A small network was shown many inputs. Here are its activations along a few directions, one row for each input.
In each table, some parts of the input vary, and every possible input appears once, in random order.
Descriptions start from the smaller parts, as in this example, which fits no table here: line(6) and (point or ring(9) or (values(3) and ring(5))).
Shared parts are said once, and a part with two or three values counts as separate values.
(in the rows, 128 means zero)

Other details of the inputs vary at random and push rows far along two fixed directions, the same in every table; ignore that.

Table:
R1: [112 114 158 116 107 152 111 112 129 145 141 112  94 142]
R2: [125 144 165 197  93  83 117 206 143 140 118 110 173 123]
R3: [138 151  78 118 151 134 148 114 125 115 129 163 157 124]
R4: [133 138  77 124 160 124 151 105 128 106 139 163 155 106]
R5: [119 118 153 111 125 149 122 113 124 137 135 131 102 140]
R6: [130 143  76 123 163 129 156 108 123 113 125 156 158 111]
R7: [111 119 144 114 124 150 113 107 132 137 143 114 104 130]
R8: [134 101 155 104 120 136 114 128 126 134 125 107  91 137]
R9: [127 152 152 194  93  87 114 204 146 144 118 107 177 124]
R10: [137 115 144 104 128 137 120 109 117 125 123 113  91 145]
R11: [123 140  90 135 146 120 141 119 131 112 130 148 157 111]
R12: [135 120 151 107 115 142 109 115 123 136 122  99  85 148]
R13: [144 139 146 195  86  69 111 221 147 127  95  98 179 121]
R14: [119 113 168 114 117 148 116 116 129 145 136 126  92 140]
R15: [119 111 147 116 120 144 124 106 126 136 142 130  98 134]
R16: [138 140  82 126 164 126 158 110 125 113 131 159 157 107]
R17: [133 147  80 120 153 129 152 113 124 113 124 167 155 122]
R18: [152 145  77 124 150 111 146 119 120 103 110 145 147 127]
R19: [115 120 147 112 129 155 120 109 127 144 136 111 103 131]
R20: [132 111 145  99 118 145 109 127 125 135 124 101  93 140]
R21: [113 112 164 120 125 148 119 116 125 142 135 110 101 131]
R22: [129 141  72 121 151 128 154 103 122 108 131 164 152 119]
R23: [130 102 159 106 116 137 110 132 123 133 123 101  94 140]
R24: [154 143 157 200  85  65 115 207 146 127 101 101 169 126]
R25: [136 143  80 120 164 123 157 114 121 116 136 166 154 116]
R26: [132 139  92 134 140 122 149 119 124 110 134 156 155 120]
R27: [107 109 163 117 121 147 112 111 129 136 143 113  95 131]
R28: [107 116 161 115 122 144 116 121 125 149 134 115  95 140]
Each input here is: line(4) and (values(2) or ring(5)).
Changing only the line(4) part turns R19 into R6. The same change can be made to R12. Which row results?
> R18
Which other rows agree with R2 in the line(4) part? List them by row number.
> R5, R10, R21, R23, R26, R27
Which other rows agree with R14 in the line(4) part? List them by row number.
> R4, R8, R15, R16, R24, R25
Which other rows does R18 become when the values(2) part takes its other values? List them by row number.
> R13

Table:
R29: [129 127 109 148 114 110 119 137 137 106 122 112 146 113]
R30: [158 119  59  76 171 135 165  66 107  86 129 184 119 128]
R31: [109 115 149  84 122 176 107 112 126 154 138 106  87 145]
R32: [120 131 152 158 113 112 108 162 137 138 111  78 138 119]
R33: [112 132 124 150 125 119 120 170 141 134 123 108 166 109]
R34: [131 115 161 135 117 118 124 171 129 142 120 128 132 130]
R35: [126  99 174 112 131 138 111 118 124 142 128  87  81 129]
R36: [104 111 157 127 135 143 129  99 130 137 155 136 107 116]
R37: [123 126 106  96 168 152 163  67 111 119 147 188 115 129]
R38: [ 89 120 134 115 140 162 127  80 130 139 154 132 106 119]
R39: [121 111 168 156 112 110 112 184 142 143 129 102 144 111]
R40: [158 164  39 143 137 105 148 127 132  86 118 159 188 115]
R41: [154 133 131 141 136 102 140 152 123 124 105 128 138 130]
R42: [123 123 131  84 137 157 127 117 116 144 133 139  98 150]
R43: [149 139 126 153  96  95 120 155 133 116 114 132 141 144]
R44: [141 155 122 153 116 113 119 158 135 132 108 102 153 130]
R45: [153 128  77 143 142  94 148 130 131  86 127 148 166 101]
R46: [132 123 168 104 117 142 111 121 117 149 117 101  76 162]
R47: [114 156 123 161 113 129 129 131 139 137 138 140 156 126]
R48: [111 133 151 121 118 147 130 102 120 145 145 149 102 152]
Changing only one part turns R39 into R35. The same change can be made to R34. Which row results?
> R41
What do these inputs look like to the network?
> line(4) and ring(5)
Which other rows does R47 become when the line(4) part takes its other values? List them by row number.
> R31, R40, R44
Which other rows does R43 become when the ring(5) part takes its other values? List them by row number.
> R29, R30, R40, R45
